Each row below holds a small network's activations on one input, seen along a few directions.
Each table varies a few parts of the input and shows all the possible inputs, shuffled.
A made-up example of a description, with smaller parts first: one of 6 places along a line, together with either a single point or one of 9 places along a line or (one of 3 separate values, together with one of 8 places around a ring).
Shared parts are said once, and a part with two or three values counts as separate values.

Other details of the inputs shift rows strongly along two fixed directions, in all tables alike. That doesn't count.

Table:
r1: [-0.10 -5.61 -1.55  0.35 -7.19 -0.44  1.03  2.39 -1.10  0.24  1.84]
r2: [ 0.19  6.35  5.55  3.34  3.31 -0.62 -3.11 -0.42  4.57  4.48  1.41]
r3: [ 1.14  8.26  0.26  2.90  4.54  0.09 -3.65  0.36  3.54  4.72  0.76]
r4: [-0.49 -4.89 -2.18 -1.15 -1.05  1.38  1.42 -4.01 -2.06 -3.92  1.06]
r5: [-0.71 -1.93 -3.43 -1.32 -1.27  0.98 -0.55 -1.10 -2.39 -1.38 -1.55]
r6: [ 1.19  7.17  4.37  3.00  3.34 -1.80 -1.44 -1.93  5.13  2.11  1.72]
r7: [ 0.24 -4.73 -1.67 -1.21 -2.15 -0.10 -2.85 -1.86 -4.26 -2.32 -1.67]
r8: [-0.12 -4.71 -1.62 -1.59 -2.79 -0.57 -2.84 -2.18 -3.89 -2.50 -1.54]
r9: [-0.69  4.80 -1.35  0.00  3.43  0.34  0.19  2.35  2.11  0.55  0.54]
r10: [-1.94  0.88 -0.22 -2.84  2.97 -0.49  6.10  3.32 -0.39 -1.25 -1.73]
r11: [-1.05 -3.67  1.76 -1.68 -2.14 -0.08 -0.30 -1.31 -1.07 -1.75 -1.78]
r12: [-0.16 -3.23 -1.71 -0.81  0.67  0.96  1.77 -1.95 -0.89 -3.04 -0.02]
r13: [-1.86  2.06  1.07 -3.39  2.38 -1.50  3.57  5.82 -3.33  2.51 -3.73]
r14: [-0.78  5.22 -0.92  0.12  3.96  1.18  1.31  2.85  1.89  1.42  0.86]
r15: [ 3.30 -0.14  0.56  7.12 -5.84 -0.65 -8.10 -3.89  5.62  2.68  6.04]
r16: [ 0.31 -2.79  1.40 -1.32 -1.25 -0.06  2.43 -2.88 -1.50 -2.52 -0.21]
r17: [-2.17  3.83 -1.15 -4.44  5.43  0.37  8.50  9.71 -1.70  1.12 -3.62]
r18: [ 3.58 -3.30 -0.93  3.77 -6.45 -0.14 -5.63 -2.23  3.14  1.42  4.50]
r19: [-0.13 -3.87 -3.89 -1.76 -1.29  1.41  0.28 -1.84 -3.51 -1.73 -1.14]
r20: [-1.71 -0.61  3.15 -2.22  1.27 -0.46  3.80  3.87 -1.54  0.45 -3.56]
r21: [ 1.97  0.91  2.48  3.15  0.11  0.21 -1.94 -5.09  1.62 -1.28  1.81]
Each input here is: one of 3 separate values, together with either a single point or one of 6 places around a ring.
- The inputs of r12 and r10 match in every part but the choice among 3 separate values. If r21 is changed in the same way as r12 into r10, which row does it become? => r6
- Which other rows does r2 become when the choice among 3 separate values takes its other values? List them by row number. => r11, r20
- List by row number the other rows that have the choice among 3 separate values in common with r13. => r1, r2, r4, r14, r16, r19

Table:
r22: [ 0.55  4.39  2.22  1.37  1.76 -1.64 -0.45  1.51  1.81  2.75  0.39]
r23: [-0.33 -3.74 -0.67 -2.11 -2.13 -0.53  2.57 -0.01 -2.76 -1.50 -1.42]
r24: [-0.48 -2.98 -2.03 -2.57 -1.12  0.26  2.42  0.39 -3.15 -2.24 -1.75]
r25: [-0.86  0.11 -0.58 -1.46  1.51  0.34  0.52  0.96 -1.12 -0.24 -1.50]
r26: [ 1.94 -1.39  0.37  3.74 -2.54  0.60 -6.89 -6.09  1.96 -1.76  3.41]
r27: [-1.03 -3.02 -1.74 -2.89 -0.50  1.14  1.97  0.66 -2.61 -2.51 -1.96]
r28: [ 0.44  2.61  0.61  2.08 -1.10 -1.12 -0.15  4.98  3.43  4.19  1.95]
r29: [-0.70 -1.04  0.89 -0.61  0.30  0.23  1.71  1.12  0.30 -0.58 -0.30]
r30: [-0.46 -0.63  0.89 -0.69 -0.08  0.20  0.84  0.05 -0.20  0.13 -1.35]
r31: [-0.95 -2.81 -1.64 -2.67 -0.18  1.12  2.33  0.14 -2.53 -1.78 -2.32]
r32: [ 1.96 -1.72 -1.83  2.91 -1.65  0.85 -5.60 -7.05  0.47 -1.59  2.75]
r33: [-0.02  3.42  2.43  1.16  1.85 -0.15 -0.25  0.76  2.54  2.09 -0.02]
r34: [-0.55 -0.76  0.98 -0.85  0.13  0.29  1.79  1.01  0.07 -0.41 -0.85]
r35: [-0.46 -3.39 -0.43 -2.32 -2.09 -0.31  3.18  0.47 -2.43 -1.45 -1.63]
r36: [ 1.65 -1.22 -1.24  2.79 -1.50  0.96 -6.55 -6.31  0.76 -1.81  2.32]
r37: [ 2.24 -1.46  0.01  3.89 -2.38  0.05 -6.49 -6.96  1.15 -0.65  3.56]
r38: [-0.81 -3.15 -1.83 -2.59 -0.45  1.34  2.50 -0.10 -2.46 -2.24 -2.01]
r39: [-0.10  3.56  0.43  0.69  2.56 -0.15 -0.47  1.50  1.44  0.71  0.29]
r40: [-0.71 -3.03 -1.87 -2.45 -0.59  0.97  3.40  0.04 -2.29 -2.29 -1.11]
r41: [ 0.29 -1.10 -0.63  0.01 -3.40 -0.80  0.14  3.69  0.06  2.72  0.04]
r42: [-0.39  3.73  0.54  0.49  3.03  0.49 -0.72  1.05  1.90  0.90  0.39]
r43: [-0.70 -3.78 -0.29 -2.30 -2.20 -0.12  2.05  1.07 -2.52 -2.15 -1.87]
r44: [-0.07 -0.27  0.61 -0.74 -0.69 -0.71  1.83  1.35 -0.55 -0.19 -0.70]
r45: [-1.23 -3.26 -0.07 -2.57 -1.01 -0.04  1.60  1.26 -2.85 -1.20 -2.04]
r46: [-0.16  0.58 -0.86 -0.96  0.85 -0.37  1.13  0.83 -1.33 -0.10 -0.89]
r47: [ 1.92 -0.55 -1.20  3.18 -0.96  1.66 -5.27 -7.23  1.83 -1.32  3.06]
r48: [-0.97 -3.37 -0.09 -2.32 -0.93  0.25  2.42  0.82 -2.84 -0.97 -2.17]
r49: [ 0.54  4.38  0.46  1.27  2.74 -0.34 -0.51  0.98  1.99  1.41  1.13]
r50: [-0.20  0.24 -0.93 -0.64  0.99 -0.03  1.46  1.13 -0.46 -0.85  0.30]
r51: [-0.11  3.57  0.22  1.14  2.98  0.19  0.63  0.46  2.28  1.20  1.08]
r52: [ 0.11  3.90  0.17  0.75  2.20 -0.17  0.58  0.62  1.55  1.44  0.47]
r53: [ 0.42  3.98  2.17  1.31  1.58 -1.15  0.37  2.00  2.28  2.04  0.94]
r54: [-0.51  3.33  0.55  0.48  3.17  0.28 -0.44  1.61  1.95  0.79  0.62]
r55: [-0.01  2.99  2.20  1.60  1.60 -1.03 -1.02  1.67  2.48  1.31  1.05]
r56: [ 0.65  3.17  0.92  1.92 -1.52 -0.97 -0.55  4.31  3.25  4.78  1.37]
r57: [ 0.25  3.61  2.23  1.18  1.59 -0.68  0.24  0.23  2.19  2.52  0.18]
r58: [ 0.38  4.26  0.43  1.35  2.65 -0.85 -1.21  0.64  0.99  2.13  0.65]
r59: [-0.17  3.25  2.15  0.88  1.30 -1.16 -0.65  1.59  1.53  1.88 -0.35]
r60: [-0.58 -3.53 -0.50 -2.30 -2.27 -0.19  3.60  0.67 -2.36 -1.81 -1.45]
r61: [-0.11  2.96  2.21  0.81  2.05 -0.48 -0.27  0.95  1.53  2.47 -0.58]
r62: [-0.59 -3.93 -0.60 -1.93 -1.91 -0.21  3.46  0.74 -1.96 -2.25 -0.47]
r63: [ 2.36 -1.99 -0.05  3.72 -2.81 -0.04 -6.90 -6.82  0.71 -1.06  3.49]
r64: [-0.13  0.49 -0.98 -0.89  0.63  0.01  1.46  0.86 -0.86 -0.58 -0.63]
r65: [-0.82 -0.59  0.95 -1.17 -0.04 -0.13  0.50  1.00 -0.50 -0.10 -1.48]
r66: [ 0.10  3.26  2.13  1.02  1.42 -1.38 -1.16  1.39  1.27  2.10 -0.17]
r67: [-0.26  3.39  0.48  0.72  3.20  0.18 -0.75  0.46  0.91  2.00 -0.30]
r68: [-0.42 -0.01 -0.88 -1.08  0.76 -0.10  0.32  0.79 -1.61 -0.57 -1.31]
r69: [-0.16 -4.85 -2.12 -1.30 -5.27  0.14  1.85  3.44 -1.20 -0.02 -0.04]
r70: [-0.71 -0.30 -0.80 -1.06  1.50  0.87  1.68  0.91 -0.26 -0.91 -0.54]
r71: [ 0.40  3.27  1.96  1.63  1.57 -1.19 -0.08  1.59  2.45  1.63  1.44]
r72: [ 1.35 -4.98 -2.60  1.33 -3.15  1.14 -5.69 -6.48 -2.11 -3.61  1.73]
r73: [ 1.96 -2.16  0.12  3.57 -2.70  0.09 -7.58 -6.52  0.63 -1.30  3.06]
r74: [-0.13  3.42  0.25  0.47  2.53  0.10  0.62  0.09  1.25  1.64 -0.23]
r75: [ 1.78 -0.99 -1.38  3.21 -0.85  1.19 -5.77 -7.13  0.83 -1.00  2.94]
r76: [ 0.18  3.90  2.32  1.46  1.83 -0.51  0.67  0.65  2.86  2.15  0.96]
r77: [-0.36 -1.02  0.58 -0.36 -0.12 -0.07  2.20  0.34  0.25 -0.45  0.22]
r78: [-0.17 -4.31 -1.94 -1.40 -4.94 -0.29  1.14  3.28 -2.42  0.78 -0.58]
r79: [-0.35 -0.42  0.75 -0.86 -0.02 -0.39  2.11  0.42 -0.81  0.59 -1.13]
r80: [-0.07  2.91  0.25  0.44  2.85  0.34 -0.46  0.16  0.90  1.51 -0.57]
r81: [-0.62 -3.25 -2.21 -2.49 -1.19  0.64  3.29  0.29 -2.71 -2.64 -1.00]
r82: [ 1.05 -5.19 -2.54  1.19 -2.66  1.69 -5.80 -6.88 -1.74 -3.59  1.63]
r83: [ 0.12  4.18  2.48  1.30  2.40 -0.94  0.19  1.06  1.70  3.32  0.31]
r84: [-0.54 -3.45 -0.24 -2.08 -1.86  0.37  3.34 -0.08 -1.91 -1.50 -1.46]
r85: [-0.99 -0.59  0.98 -0.89  0.37 -0.10  1.12  1.94  0.20 -0.63 -0.31]
r86: [-0.23  3.06  2.21  0.76  1.95 -0.71 -1.16  1.19  1.51  2.13 -0.41]
r87: [-0.01 -0.19  0.68 -0.77 -0.64 -0.89  1.52  1.05 -0.71  0.07 -0.86]
r88: [ 0.21 -1.10 -0.76 -0.06 -3.53 -0.59  0.47  3.55  0.37  2.41 -0.02]
r89: [-0.89  0.64 -0.44 -1.47  1.50  0.52  0.72  1.08 -0.69 -0.25 -1.47]
r90: [-0.42  0.18 -1.05 -0.78  0.73 -0.24  1.39  0.53 -1.62  0.10 -0.63]
r91: [-0.09 -0.29  0.64 -0.54 -0.50 -0.48  2.31  0.97 -0.04 -0.22  0.01]
r92: [-1.16 -3.61 -0.14 -2.67 -1.65  0.34  2.22  1.14 -2.20 -2.06 -2.03]
r93: [-0.86 -0.52  0.91 -0.96 -0.07  0.09  0.93  1.21  0.00 -0.71 -0.61]
r94: [ 1.54 -1.88 -1.42  2.98 -1.43  1.11 -6.14 -5.85  1.13 -2.68  3.17]
r95: [-0.14  3.67  0.54  0.57  3.22  0.71  0.11  0.81  1.98  1.23  0.23]
r96: [-0.82 -3.32 -2.13 -2.38 -0.90  0.43  3.44  0.62 -2.50 -2.53 -0.73]
r97: [-0.71 -2.79 -1.92 -2.44 -0.43  0.67  2.86 -0.43 -2.86 -1.55 -1.93]
r98: [ 0.06  3.82  0.22  0.74  2.20 -0.41  0.16  0.34  1.30  1.65  0.23]
r99: [-0.12  3.70  0.51  0.54  2.45 -0.19 -0.38  1.53  1.18  1.12 -0.20]
- The inputs of r61 and r33 match in every part but one. If r68 is changed in the same way as r61 into r33, which row does it become? => r99
- The inputs of r46 and r58 match in every part but one. If r23 is changed in the same way as r46 into r58, which row does it become? => r37
- Describe the family of inputs behind these rows. => one of 6 places along a line, together with either a single point or (one of 2 separate values, together with one of 6 places around a ring)
- List by row number the other rows that have the place on the line of 6 in common with r34. => r26, r39, r40, r42, r49, r53, r69, r76, r81, r91, r93, r95
- Which other rows does r73 become when the place on the line of 6 takes its other values? List them by row number. => r26, r43, r55, r59, r66
- A walk changes only the place on the line of 6. It starts at r63 and steps to r22. List the rest of the walk in order. => r87, r44, r53, r71
- Which other rows does r52 become when the choice among 2 separate values takes its other values? List them by row number. => r60
- Which other rows does r96 become when the choice among 2 separate values takes its other values? List them by row number. => r62
